A small network was shown many inputs. Here are its activations along a few directions, one row for each input.
Each table varies a few parts of the input and shows all the possible inputs, shuffled.
Descriptions start from the smaller parts, as in this example, which fits no table here: one of 8 places around a ring, together with either a single point or one of 9 places along a line or (one of 3 separate values, together with one of 6 places along a line).
Shared parts are said once, and a part with two or three values counts as separate values.
In the rows, zero is written as 128.

Other details of the inputs shift rows strongly along two fixed directions, in all tables alike. That doesn't count.

A family of inputs:
row 1: [100  65 123 114  86  59 147 103 191 148 109]
row 2: [157 145 143 129 121 112 137 126 141 133 107]
row 3: [103  73 127 123 124 112 124 123 144 128 128]
row 4: [ 92 108 162 143 116  67 148  94 161 131 109]
row 5: [ 94  79 147 123 190 175  88 156  82  89 167]
row 6: [ 95 119 149 120 199 137 113 103 121  82 134]
row 7: [ 83  73 135 108 140 112 155 112 172 114 146]
row 8: [127 126 145 119 103  87 170  89 176 136 102]
row 9: [190 220  84 140  19 136 137 140 119 222 120]
row 10: [129 102 125 141 178 201  86 164  64  99 156]
row 11: [109 102 112 102  86  99 170 123 187 147 128]
row 12: [ 97  85 160 108 181  48 130  81 182  98 113]
row 13: [123 119 167 144 175 140 116 118  98 109 128]
row 14: [184 192 111 144  53 135 137 133 114 196 117]
row 15: [ 83  53 133 102 130  76 165  87 197 108 116]
row 16: [170 191 109 138  28 131 165 113 133 202 119]
row 17: [127 120  92 125  54 125 154 103 147 172 123]
row 18: [110 114 145 113 171  98 141  88 150 104 123]
row 19: [140 123 120 110 170 201  92 191  71  94 161]
row 20: [108 143 146 157 185 165  95 149  64  95 148]
row 21: [154 150 139 127 113 121 147 120 141 135 110]
row 22: [143 144 150 150 173 145 102 154  99  90 127]
row 23: [149 180 103 126  26  88 164  96 164 210 113]
row 24: [187 175  71 147  72 202  95 179  64 171 139]
row 25: [123  92 173 124 247 126 103 119 109  60 133]
row 26: [180 174  83 141  85 202  95 211  75 174 153]
row 27: [184 193 104 128  42 126 168 115 149 181 112]
row 28: [171 157  89 142 135 232 100 168  57 120 155]
row 29: [ 77  30 144 106 158  54 138  93 197  91 113]
row 30: [ 96  79 151 112 226 203  85 159  72  55 175]
row 31: [ 68  60 146 103 129 109 139 109 152 116 146]
row 32: [130 104 108 112  85 101 157 121 174 138 113]
row 33: [ 96 125 150 133 220 168  91 122  77  84 143]
row 34: [131 108 121 105 150 158 103 174 108 104 149]
row 35: [ 96  88 166 112 151  72 164  59 182 112 117]
row 36: [177 203 108 160  30 128 140 156 119 190 108]
row 37: [120 138 130 118 148  97 114 114 146 120 109]
row 38: [170 207  87 124  59 127 131 140 141 177 103]
row 39: [119  96 131 138 172 196 102 150  75  99 158]
row 40: [ 79 108 141 115 115  54 149  63 188 147 108]
row 41: [118 149 131 145 117  97 122 134 127 137 118]
row 42: [ 99  92 122 122 119 126 134 135 143 142 149]
row 43: [122 128 158 138 129 128 145 101 123 136 120]
row 44: [114 124 151 138 154 116 145 118 136  96 119]
row 45: [148 144 136 129 207 154  92 144  85  89 137]
row 46: [112  81 141 121 229 160  83 174  97  71 156]
row 47: [154 162 129 132  67 124 165 104 157 163 113]
row 48: [ 95 122 140 123 128  68 156 100 175 111 109]
row 49: [144 117 108 132 191 209  95 157  62  80 147]
row 50: [180 200 119 156 115 188 120 180  78 127 132]
row 51: [159 145 103 118 115 185  91 196  89 132 149]
row 52: [143 132 110 113 131 198 111 178  88 116 159]
row 53: [ 91  91 122 114  95 107 159 114 166 149 137]
row 54: [184 161  64 128  42 144 128 152 137 182 115]
row 55: [140 149 119 125  83  71 142 102 160 172 109]
row 56: [147 134  96 125  54 154 153 126 147 158 135]
row 57: [168 153  75 123  73 156 137 147 125 154 122]
row 58: [186 165  70 132  88 186 108 174  90 151 128]
row 59: [131 116 106 113 103 120 136 157 155 141 134]
row 60: [ 97  73 121 123 124 105 134  96 147 127 124]
row 61: [ 95 133 152 153 181 150 113 130  82  92 143]
row 62: [110  80 182 125 224  94 113 106 139  73 118]
row 63: [166 170 122 131 171 175 106 151  80 109 142]
row 64: [115 138 149 144 115 120 153 110 145 118 123]
row 65: [ 64  77 161 111 173  35 130  70 183 106 105]
row 66: [163 132  92 141 134 183  84 170  70 133 138]
row 67: [138 139 142 137 115 115 140 102 128 152 123]
row 68: [144 191  95 127  30  96 145 108 159 206 103]
row 69: [148 135 109 122 161 194 106 192  85 108 159]
row 70: [150 144 154 149 173 171  98 150  67 115 133]
row 71: [104  93 122 121 121 113 128 142 145 145 141]
row 72: [ 97 108 157 124 167 101 138  80 133 112 134]
row 73: [ 81 110 155 142 161  88 123 109 131 107 125]
row 74: [117 147 142 149  97 122 152 116 127 143 121]
row 75: [136 129  95 108  18  98 140 149 162 194 124]
row 76: [106 134 122 106 105  66 158  86 192 142  98]
row 77: [ 94 107 154 135 186  84 118 116 143  82 122]
row 78: [128 157 121 121 142 138 127 118 130 122 122]
row 79: [ 92  79 133 108 115 110 122 132 145 132 143]
row 80: [186 184 131 154 134 186  93 173  57 145 127]
row 81: [165 152 138 145 167 159  96 148  69 126 131]
row 82: [124 149 125 131 111  88 140 125 155 127 113]
row 83: [103 115 171 160 201 150 105 136  79  81 139]
row 84: [ 98  98 163 121 227 132 116  92 116  67 144]
row 85: [127 109 149 117 116  49 156  82 195 141 100]
row 86: [153 192 116 152 146 195 106 168  66 108 143]
row 87: [142 190 112 145  61 134 152 129 137 154 126]
row 88: [150 119  99 119  90 130 132 150 144 142 120]
row 89: [ 77  71 173 124 160  31 159  79 203  89  99]
row 90: [147 138 135 119 112  93 158  98 164 140 111]
Description of these inputs: one of 9 places around a ring, together with either one of 4 places along a line or one of 6 places around a ring.
Q: The inputs of row 71 and row 69 match in every part but the place on the ring of 9. If row 73 is changed in the same way as row 71 into row 69, which row does it become?
A: row 48
Q: The inputs of row 78 and row 68 match in every part but the place on the ring of 9. If row 8 is changed in the same way as row 78 into row 68, which row does it become?
A: row 70
Q: Change only the place on the ring of 6 in row 45. List by row number the other rows that result.
A: row 2, row 25, row 38, row 82, row 89
Q: Change only the place on the ring of 6 in row 61. List by row number the other rows that result.
A: row 16, row 33, row 43, row 72, row 74
Q: Change only the place on the line of 4 in row 7. List by row number the other rows that result.
A: row 28, row 30, row 56

A family of inputs:
row 91: [199 181  79 129  84 192 106 202  94 162 136]
row 92: [107 106 117 107 115 121 137 125 145 132 137]
row 93: [141 136 110 131  88 156 134 155 117 149 142]
row 94: [120 111 108 121  49  93 158 113 171 168 115]
row 95: [ 78  72 141 110 139  88 141 110 167 115 135]
row 96: [146 177 127 149 134 166 107 150  88 126 132]
row 97: [111 103 166 138 227 139 104 104 102  78 134]
row 98: [ 80  90 178 128 203  92 132  95 144  79 127]
row 99: [108  79 130 115 144 120 127 108 147 117 136]
row 100: [123 111 107 110  61 104 167 108 177 157 122]
row 101: [105 116 161 133 152  97 146 101 143 112 121]
row 102: [ 79  67 139 114 144  90 128 106 158 112 127]
row 103: [108  76 152 133 218 171  92 152  75  74 159]
row 104: [105 103 175 143 233 138  99 119  88  77 139]
row 105: [158 172 129 156 140 177 106 150  69 126 130]
row 106: [128 133 155 145 170 138 120 126  97 111 131]
row 107: [173 192 119 159 133 194  95 162  54 137 135]
row 108: [145 148 123 123 122  79 140 110 162 129 104]
row 109: [180 219 103 141  80 181 122 157  85 169 130]
row 110: [155 132 109 130 140 197 106 161  78 123 149]
row 111: [124 121 107 125  68 122 148 132 149 151 125]
row 112: [ 94  86 134 116 125 106 144 121 158 121 138]
row 113: [157 197 105 141  31 120 156 126 147 182 108]
row 114: [116  99 123 121  95 104 142 118 155 150 131]
row 115: [162 136  93 121 144 171  99 180 103 120 136]
row 116: [ 89  95 113 108  49  56 170  95 211 163 111]
row 117: [ 86  67 150 120 190 124 108 127 121  92 148]
row 118: [143 151 140 140 165 165 123 130  94 106 132]
row 119: [119 141 141 132 102  84 148  98 156 156 114]
row 120: [123 109 167 127 228 111 105 123 116  66 126]
row 121: [151 150  92 118  68 160 142 147 134 157 139]
row 122: [ 95 106 158 120 162  88 150  82 164 100 117]
row 123: [128 106  92 109  83  80 150 124 188 152 110]
row 124: [113  96 169 109 176  56 130  88 173  91 101]
row 125: [139 124 117 140 167 201  82 172  59 107 153]
row 126: [115 145 141 129  99  86 153 102 162 150 116]
row 127: [132 129 101 111  76 129 136 129 138 164 132]
row 128: [125 122 136 127 163  78 131 104 153 104 109]
row 129: [114 119 108 120  71 112 149 128 161 149 126]
row 130: [180 211 104 154  62 171 132 157  94 168 121]
row 131: [134 151 141 135 168 151 108 127  87 117 133]
row 132: [150 152 138 143 165 167 114 129  86 113 131]
row 133: [137 167 119 137  57  92 150 105 156 177 105]
row 134: [162 127 117 112 144 164  95 174 107 120 127]
Q: The inputs of row 115 and row 108 match in every part but one. If row 114 is changed in the same way as row 115 into row 108, which row does it become?
A: row 104
Q: What is each input in this table made of?
A: one of 2 separate values, together with either one of 4 places along a line or (one of 3 separate values, together with one of 6 places around a ring)
Q: Change only the place on the ring of 6 in row 100. List by row number the other rows that result.
A: row 92, row 99, row 110, row 121, row 127

A family of inputs:
row 135: [180 165 115 141 136 184 111 146  83 101 122]
row 136: [125 103 140 113 157 151  95 158  78 126 142]
row 137: [104 108 134 154 100 138 155 144 145 136 134]
row 138: [ 79  92 146 133  99 108 159 125 161 126 129]
row 139: [157 121 148 135 160 123 115 134 104 141 130]
row 140: [162 167 138 162 133 169 128 161  83 121 148]
row 141: [107 126 119 128 147 171  96 121  85 118 175]
row 142: [151 210 105 139  74 150 140 116 120 197 134]
row 143: [138 108 126  96 155 180 125 144  90 105 144]
row 144: [101  64 102 124 150 101 136 136 176 113 124]
row 145: [102  80 110  89 135  90 116 132 170 108 148]
row 146: [ 87 116 165 139 133  82 145 108 150  92 111]
row 147: [155 144 103 136  47 148 115 158 120 187 117]
row 148: [149 165 101 106  97  96 144 137 180 168 117]
row 149: [172 179 126 116 126 176 130 131 122 146 125]
row 150: [164 191 118 119 110 178 120 142 112 135 109]
row 151: [132 197 142 143 106 156 129 156 106 141 127]
row 152: [118 116 121 121 182 106 105 140 130  75 112]
row 153: [113 137 125 115  53 111 170 138 147 165 139]
row 154: [162 169 121 150 151 176 121 130  70 144 150]
row 155: [159 125 135 116 140 129 156 102 142 129 122]
row 156: [ 97 108 164 115 146  72 116  97 158 131  97]
row 157: [140 141 130 132  75  83 125 117 145 156  89]
row 158: [121 115 165 120 181 117 104 124 122 129 125]
row 159: [ 82  99 133 117 158 130 129 103 100 117 149]
row 160: [169 154 127 153 134 151  87 158  75 124 122]
row 161: [137 102 101 126  65 136 166 109 171 154 111]
row 162: [121  95 140 109 113 120  99 131 130 142 143]
row 163: [ 88 110 110 136  99 127 143 103 127 149 128]
row 164: [145 124 106  95  52 136 146 113 163 152 137]
row 165: [126 129 135 154 172 131 123 101  99 111 144]
row 166: [158 130 131 136  87  83 136 115 147 166 112]
row 167: [105 167 137 142 179 159  98 119  84 114 133]
row 168: [166 141 119 126  83 109 163  98 162 145 112]
row 169: [114  69 144 147 174 149  96 146 108 117 129]
row 170: [137 127  81  91  69  99 148 150 163 164 126]
row 171: [ 89 123 143 141 171 112 112  93 111  90 119]
row 172: [140 165 117 125  36 154 139 157 128 165 161]
row 173: [105  84 105 115 169 131 109 157 141  95 135]
row 174: [ 73  74 125 146 139 111 149  87 146 136 126]
row 175: [ 97 110 162 145 138  78 151 107 152  92 121]
row 176: [150 147 130 125 140 159 117 125 106  89 105]
row 177: [144 113 125 132 198 117 108 147 118  84 138]
row 178: [ 87 122 179 124 154  87 159 105 170 122 130]
row 179: [118 116 165 133 130  86 173 106 159 132 129]
row 180: [163 130 118 126 195 145 109 163 104 103 143]
row 181: [109 129 129 111 186 111 105 138 147  97 115]
row 182: [155 134 106 126 120 212 115 157  89 120 135]
row 183: [101 123 129 144 124  79 141  76 145 121 116]
row 184: [143 135 103 130 125  93 123 139 151 113 111]
Q: The inputs of row 176 and row 152 match in every part but one. If row 135 is changed in the same way as row 176 into row 152, which row does it become?
A: row 184
Q: The inputs of row 156 and row 167 match in every part but one. If row 160 is changed in the same way as row 156 into row 167, which row does it become?
A: row 183
Q: What is each input in this table made of?
A: one of 5 separate values, together with either one of 4 places along a line or one of 6 places around a ring
Q: Change only the choice among 5 separate values in row 166. List by row number the other rows that result.
A: row 140, row 165, row 168, row 177
Q: List by row number the other rows that have the choice among 5 separate values in common with row 172.
A: row 137, row 138, row 140, row 146, row 151, row 153, row 175, row 178, row 179
